Each row below holds a small network's activations on one input, seen along a few directions.
Each table varies a few parts of the input and shows all the possible inputs, shuffled.
A made-up example of a description, with smaller parts first: one of 2 separate values, together with either a single point or one of 9 places along a line or (one of 4 places along a line, together with one of 5 places around a ring).
Shared parts are said once, and a part with two or three values counts as separate values.
In the rows, zero is written as 128.

Other details of the inputs shift rows strongly along two fixed directions, in all tables alike. That doesn't count.

Rows:
R1: [183 137 128  93 107 137  65 107 102 106 117 151  91 119]
R2: [149 119 132 102  83 147  85 133 164 119 150 144 111 140]
R3: [129 120 139 102 100 113 101 135 184 124 145 108 104 131]
R4: [137 143 110 162 171 110 135 102  71  89 119 168 114 111]
R5: [102 126 143 156 172 104 172 119  90 108 110 128 148 113]
R6: [120 132 126 120 100 114 122 142 155 154 140 104 110 140]
R7: [108 115 135 163 155 138 180 126  96 135 102 132 175 135]
R8: [177 143 128  89 109 142  65 121 118 112 125 139  95 121]
R9: [ 82 121 107 137  89 134 142 142 185 164 159 103 126 144]
R10: [111 126 122 111 125 154 129 126 116 139 135 129 138 124]
R11: [176 133 117  97 110 136  63 116 108  91 126 161 100 109]
R12: [ 81 110 148 106  94 126 144 147 208 176 159  73 132 147]
R13: [156 146 119 166 158 102 136 100  73 100  89 155 114 117]
R14: [124 136 137 174 187 104 164 113  76  97 106 150 139 118]
R15: [ 55 110 149 122 101 129 172 151 192 183 159  75 150 141]
R16: [127 122 127 124 106 150 121 148 158 142 132 117 137 144]
R17: [122 128 121 139 114 118 115 124 145 122 148 142 110 125]
R18: [138 134 127 110 100 111 106 137 174 152 136 103 101 145]
R19: [144 147 109 117 126 119 100 105 104 117 130 142  88 110]
R20: [124 120 148 109 134 143 132 132 141 144 125 109 147 134]
R21: [ 97 126 118 134 139 146 163 136 106 152 124 128 161 134]
R22: [169 135 131 148 183 131 129 116  73  86 108 158 139 119]
R23: [147 124 134  86  90 144  79 140 159 113 145 127 113 129]
R24: [137 117 114 120 118 150 103 137 125 113 144 155 118 124]
R25: [140 133 116 136 113 119 116 135 162 136 140 106 107 139]
R26: [154 123 135 105 114 134  97 119 112  99 121 148 121 120]
R27: [179 144 119  99 108 134  72 131 114 117 120 139  99 133]
R28: [174 141 102 110 117 112  68 111  98  80 128 162  65  98]
R29: [ 68 111 135 130 106 121 158 139 170 152 154 108 147 124]
R30: [124 123 130 150 158 139 146 124  93 112 120 160 156 119]
R31: [ 52 113 122 157 138 122 205 149 131 179 137 103 165 130]
R32: [117 125 130 163 178 141 184 135 100 133 105 121 179 133]
R33: [157 141 125 104 110 118  89 124 147 127 143 111  86 122]
R34: [163 131  97 110  92 153  71 133 135 118 136 145  94 131]
R35: [144 151 123 160 185  99 161 112  66 118  96 130 134 122]
R36: [112 125 144 137 175 142 176 128  95 137 113 114 173 122]
R37: [157 144 116 108 104 116  79 109 122 122 133 139  79 110]
R38: [128 130 107 126  77 124  95 133 179 147 150 120  97 135]
R39: [145 125 110 110  79 151  81 137 162 139 143 132 113 140]
R40: [ 85 124 142 169 174 117 201 133 131 134 133 117 167 131]
R41: [120 117 117  87  81 154  89 138 165 125 160 128 119 129]
R42: [123 122 132 122  88 121 111 128 176 128 154 131 101 138]
R43: [116 134 141 152 166 107 170 103  74 123  99 135 137 111]
R44: [129 137 131 177 188 101 172 113  91 118  89 129 147 128]
R45: [186 141 124 152 186 123 117 107  59  87  77 156 132 123]
R46: [162 134 124  98  91 138  89 130 131 133 124 138 108 135]
R47: [ 78 117 142 140 152 145 204 155 139 176 128  94 194 144]
R48: [130 133 119 128  91 121 106 139 175 140 142 109 101 142]
R49: [155 150 118 151 183 123 144 107  31 107  81 167 149 109]
R50: [ 87  95 154  95  93 149 137 158 210 157 159  87 160 148]
R51: [ 91  99 152 125 124 149 155 154 186 151 150 106 167 153]
R52: [127 122 137 116 128 137 137 143 143 152 121 110 148 145]
R53: [175 139 127 122 128 108  83 116 141  93 130 145  79 129]
R54: [ 65  97 151 126 105 157 167 165 198 165 165 100 175 154]
R55: [154 129 136 133 175 130 132 117  76  89 106 141 148 112]
R56: [116 143 120 166 171 102 171 114  68 134  98 142 144 112]
R57: [ 80 118 142 138 154 146 185 131 106 155 119 123 182 118]
R58: [ 83 125 138 158 146 108 197 128 113 160 112 116 159 132]
R59: [123 123 135 119 106 110 119 118 140 115 133 129 110 121]
R60: [185 146 119 110 126 106  71 112 117  80 128 139  76 112]
Description of these inputs: one of 2 separate values, together with one of 5 places around a ring, together with one of 6 places along a line.
The inputs of R35 and R18 match in every part but the place on the line of 6. If R22 is changed in the same way as R35 into R18, which row does it become?
Answer: R51
Start at R44 and move only the place on the line of 6, one step at a time. The first step leads to R25. Which rows follow, in order?
Answer: R48, R13, R38, R9
Which other rows does R55 become when the place on the ring of 5 takes its other values? List them by row number.
Answer: R22, R32, R36, R47
Which other rows does R15 become when the choice among 2 separate values takes its other values? List them by row number.
Answer: R8
Start at R52 and move only the place on the ring of 5, one step at a time. The first step leads to R45. Which rows follow, in order?
Answer: R51, R50, R20
Which other rows does R48 become when the choice among 2 separate values takes its other values? List them by row number.
Answer: R16

Rows:
R61: [ 79 110 172 116 124 123 173 134 172 163 134  83 158 135]
R62: [151 135 121 188 217 120 157 106  53  68  93 169 147 115]
R63: [ 86 118 110 172 138 136 173 139 147 151 145 124 152 141]
R64: [105 113 161 138 128 132 175 150 174 162 122  95 169 162]
R65: [123 140 122 166 205 103 166  96  34  75 111 168 131  91]
R66: [138 129 125 112 133 118  98 118 123  84 150 144  95 110]
R67: [161 143 102 125  87 125  95 129 132 140 112 136  96 140]
R68: [159 146 130 111 134 125 109 136 140 146 137 104 107 136]
R69: [134 142 113 113 101 113 105 108 112 137 117 128  92 110]
R70: [151 123 131 140 170 174 147 121  32 105  80 182 188 122]
R71: [152 136 145  86 121 121 100 128 149 124 142 104 101 129]
R72: [146 122 116  82 114 192  92 144 110 134 143 147 151 124]
R73: [166 132 129 107 145 130  96 138 137 103 132 112 124 124]
R74: [134 130 129 116 189 167 147 113  11  99  96 174 177  98]
R75: [154 122 125 123 122 141  91 139 170 104 143 123 117 144]
R76: [143 149 100 106 119 116 102 117  99 130 125 127  88 111]
R77: [137 160  96 177 204 111 163 107  25 108  94 158 139  99]
R78: [161 129 135  92 139 117  94 124 120  90 128 118 111 113]
R79: [152 150 109 115 126 127 105 138 124 151 129 106 104 129]
R80: [131 114 134  77  96 179  93 125 107 127 131 152 145 114]
R81: [117 133 135 171 188 101 167  87  47  80 101 170 134  90]
R82: [ 72 114 122 149 135 136 172 150 168 148 172 113 152 131]
R83: [ 82 113 134 149 154 134 170 148 154 130 161 116 157 129]
R84: [168 137 137 118  99 122 104 132 156 145 119 116 109 156]
R85: [ 91 105 162 116 132 122 159 132 152 130 128  94 163 120]
R86: [160 145  89 127 107 136  92 130 137 144 123 122  97 138]
R87: [153 143  84 134 100 134  90 128 139 134 135 133  99 136]
R88: [136 120 137 128 110 115 100 120 143  97 134 158 106 125]
R89: [135 138 117 196 178 110 170 105  49  98  89 180 142 118]
R90: [137 125 137 120 117 113  97 107 127  86 137 149  96 107]
R91: [157 139 125 110  92 112  90 123 130 143 110 130  92 132]
R92: [141 136 100 134  77 127 102 131 144 140 130 137 105 142]
R93: [ 94 100 146 110 117 179 151 141 109 151 121 151 193 129]
R94: [163 142 119 128 103 123 106 131 125 144 106 124 107 145]
R95: [132 136 109 130  90 112 105 118 124 135 123 149 103 124]
R96: [159 135 146 107 100 110  98 123 149 143 119 124 100 141]
R97: [ 79 109 123 168 138 142 177 143 165 143 154 118 160 144]
R98: [175 144 133 100 135 128  90 135 149 124 136 109 102 136]
R99: [ 70 116 129 140 100 120 174 140 153 185 123 108 152 137]
R100: [157 118 147 101 104 117  89 130 156 107 121 126 119 130]
R101: [111 131 109 118 110 118 115 122 134 124 161 135  96 116]
R102: [129 147  95 113 110 116 103 116 108 128 139 132  93 110]
R103: [ 87 121 161 126 135 114 177 124 142 168 123  90 149 130]
R104: [145 137 124 194 190 109 166 102  47  77  87 183 144 116]
R105: [ 91 127 152 120 148 117 178 135 133 164 133  87 149 134]
R106: [ 59 106 134 154 104 121 175 138 165 163 148 129 151 134]
R107: [125 131 119 126 102 113 104 104 125 114 141 148  87 107]
R108: [ 55 118 126 140 106 120 177 125 140 168 139 108 149 118]
R109: [124 118 150 109 115 121 106 118 151 100 139 127 113 116]
R110: [110 117 169 134 143 114 169 130 141 147 108 114 159 139]
R111: [ 88 103 154 152 130 136 173 151 170 133 134 112 176 150]
R112: [173 148 104 130 130 130  97 126 115 136 108 121 102 139]
R113: [133 126 137 102 130 122 101 127 140  94 150 125 108 118]
R114: [ 96 118 141 143 167 136 163 147 146 125 147 110 162 129]
R115: [141 118 129 139 108 130 109 134 154 102 137 147 117 141]
R116: [126 138  99 134 119 129 111 133 142 132 162 136 102 122]
R117: [145 122 147 121 117 117  99 123 143  96 126 147 114 127]
R118: [166 118 139 112 104 131  94 142 164 109 123 119 125 145]
R119: [ 76 120 144 123 111 121 168 131 144 179 126  85 144 127]
R120: [181 140 133 121 144 132 100 128 142 117 115 117 114 147]
R121: [128 122 128 134 100 114 108 120 144 111 141 160 103 125]
R122: [163 117 112  90 102 197  75 141 120 128 133 151 143 138]
R123: [ 91 132 130 124 145 119 169 133 109 161 123  95 142 123]
R124: [120 128 138 145 147 133 164 140 153 167 122  91 154 158]
R125: [142 148  94 111 106 132  99 138 140 153 141 114  96 128]
R126: [101 102 144 134 139 145 163 158 184 146 136  83 179 152]
The inputs of R78 and R118 match in every part but one. If R105 is changed in the same way as R78 into R118, which row does it become?
Answer: R84
The inputs of R73 and R85 match in every part but one. If R72 is changed in the same way as R73 into R85, which row does it become?
Answer: R80
What is each input in this table made of?
Answer: one of 6 places around a ring, together with either a single point or one of 10 places around a ring
Which other rows does R109 become when the place on the ring of 6 takes its other values? List them by row number.
Answer: R75, R111, R113, R114, R117
Which other rows does R110 become when the place on the ring of 10 takes its other values? List them by row number.
Answer: R88, R91, R95, R96, R99, R100, R106, R117, R121
Start at R104 and move only the place on the ring of 6, one step at a time. The first step leads to R121. Which rows follow, in order?
Answer: R81, R65, R82, R97

Rows:
R127: [120 113 120 170 132 143 128  99  68  73 114 193 132 106]
R128: [ 28  79 192  93 142 140 210 171 206 187 149  50 238 130]
R129: [195 134 133 145 191 158 112 155 103  97  89 138 171 141]
R130: [ 94 125 135 209 181  56 212 120 102 115  86 119 153 137]
R131: [179 146 126  84  90  68  36  98 178 100 156 111  22 114]
R132: [ 40  95 136  86  66 155 126 125 201 141 202 118 134 105]
R133: [151 146  63 112 103 151  77 110  37 159 117 188  83 100]
R134: [ 25  92 150 168 185 141 244 128  73 116 140 156 194 109]
R135: [107 143  83  91   5 118 109 159 226 244 168  46  64 155]
R136: [216 166 106  58  92 170  54 120 101 176  98 120  98 152]
R137: [144 133  80 176 168 143 129 118  63  74 131 209 153 116]
R138: [164 162 141 120 102  83  65 108 157  93 139 113  35 124]
R139: [212 171  93 192 178  86  97  98  92  68  98 152  71 126]
R140: [120  99 171  89  77 168 124 169 232 162 134  90 168 176]
R141: [124 117 191 127 208 138 197 140  80 115 100 118 202 129]
What is each input in this table made of?
Answer: one of 3 separate values, together with either a single point or one of 4 places along a line
The inputs of R139 and R137 match in every part but the choice among 3 separate values. If R130 is changed in the same way as R139 into R137, which row does it become?
Answer: R127
Which other rows does R132 become when the choice among 3 separate values takes its other values? List them by row number.
Answer: R128, R131
Start at R128 and move only the place on the line of 4, one step at a time. The first step leads to R141. Which rows follow, in order?
Answer: R140, R129

Rows:
R142: [158 145 127 162 177 113 145 127 108 121 106 127 133 139]
R143: [139 122 116 112 137 160 102 133 116 104 143 146 136 121]
R144: [134 142 112 117  94 107 101 109 110 130 121 142  88 110]
R145: [ 82 117 152 119 119 125 179 153 170 190 122  67 167 147]
R146: [130 113 115  94  55 173  79 161 213 150 179 124 122 157]
R147: [123 126 136 123 177 150 151 120  61 109 113 152 166 109]
R148: [198 150 130  74 101 117  53 119 140 122 128 114  68 128]
R149: [ 49 113 130 111  82 126 157 144 193 176 180  92 127 130]
R150: [130 139 105 147 104 109 120 111 116 133 117 146  99 124]
R151: [123 144 104 178 153 105 147 112  94 113 123 160 116 118]
R152: [ 85  78 179 107  92 150 137 153 214 122 162 117 169 147]
R153: [ 63  99 147 116 114 165 182 153 142 177 128 107 198 136]
R154: [131 126 139 122 170 149 150 116  54 116 102 155 167 107]
R155: [167 140 114 133 143 117 107 135 141 111 125 109 110 136]
R156: [124 126 131 130 179 154 149 122  67 104 119 149 165 106]
R157: [153 125 120 128 119 160 110 135 116 123 125 160 136 141]
R158: [167 145  84 124  93 111  58 120 142  93 149 148  58 118]
R159: [142 124 124 139 142 153 136 122  80 123  96 158 159 131]
R160: [124 137 112 137 100 107 118 112 111 136 116 139 102 118]
R161: [208 152 117 115 106 120  60 126 145 120 122 132  68 149]
R162: [133 125 133 139 154 149 150 119  61 123  85 155 173 120]
R163: [193 149 122  88 117 120  55 123 144 106 139 115  69 124]
R164: [122 142 111 175 145 106 152 111  90 125 115 161 114 123]
R165: [144 126 123  87  86 134  77 150 216 147 172  82  92 147]
R166: [ 94  94 188 120 111 112 153 148 230 132 152  82 151 155]
R167: [161 146 109  91  80 110  60 107 126 118 145 145  55 109]
R168: [ 48 111 120 147 120 124 175 143 173 158 169 102 144 126]
R169: [110 139 116 149 160 106 147 107  84 108 130 143 113  97]
R170: [ 80 115 151 139 127 126 190 150 161 188 114  73 177 152]
R171: [123 121 115 155 174 150 156 134  83  99 114 148 173 121]
R172: [158 143 131 151 160 114 147 118  96 135  82 122 135 137]
R173: [119 117 158 162 158  84 149 102 113  70 115 158 122 110]
R174: [109 132 151 130 175 117 174 130 114 143 118  94 154 129]
What is each input in this table made of?
Answer: one of 3 separate values, together with either a single point or one of 10 places around a ring
List by row number the other rows that have the choice among 3 separate values in common with R171.
Answer: R143, R146, R147, R152, R153, R154, R156, R157, R159, R162
Start at R164 and move only the place on the ring of 10, one step at a time. The first step leads to R151. Which rows follow, in order?
Answer: R158, R168, R169, R149, R167, R144, R160, R150
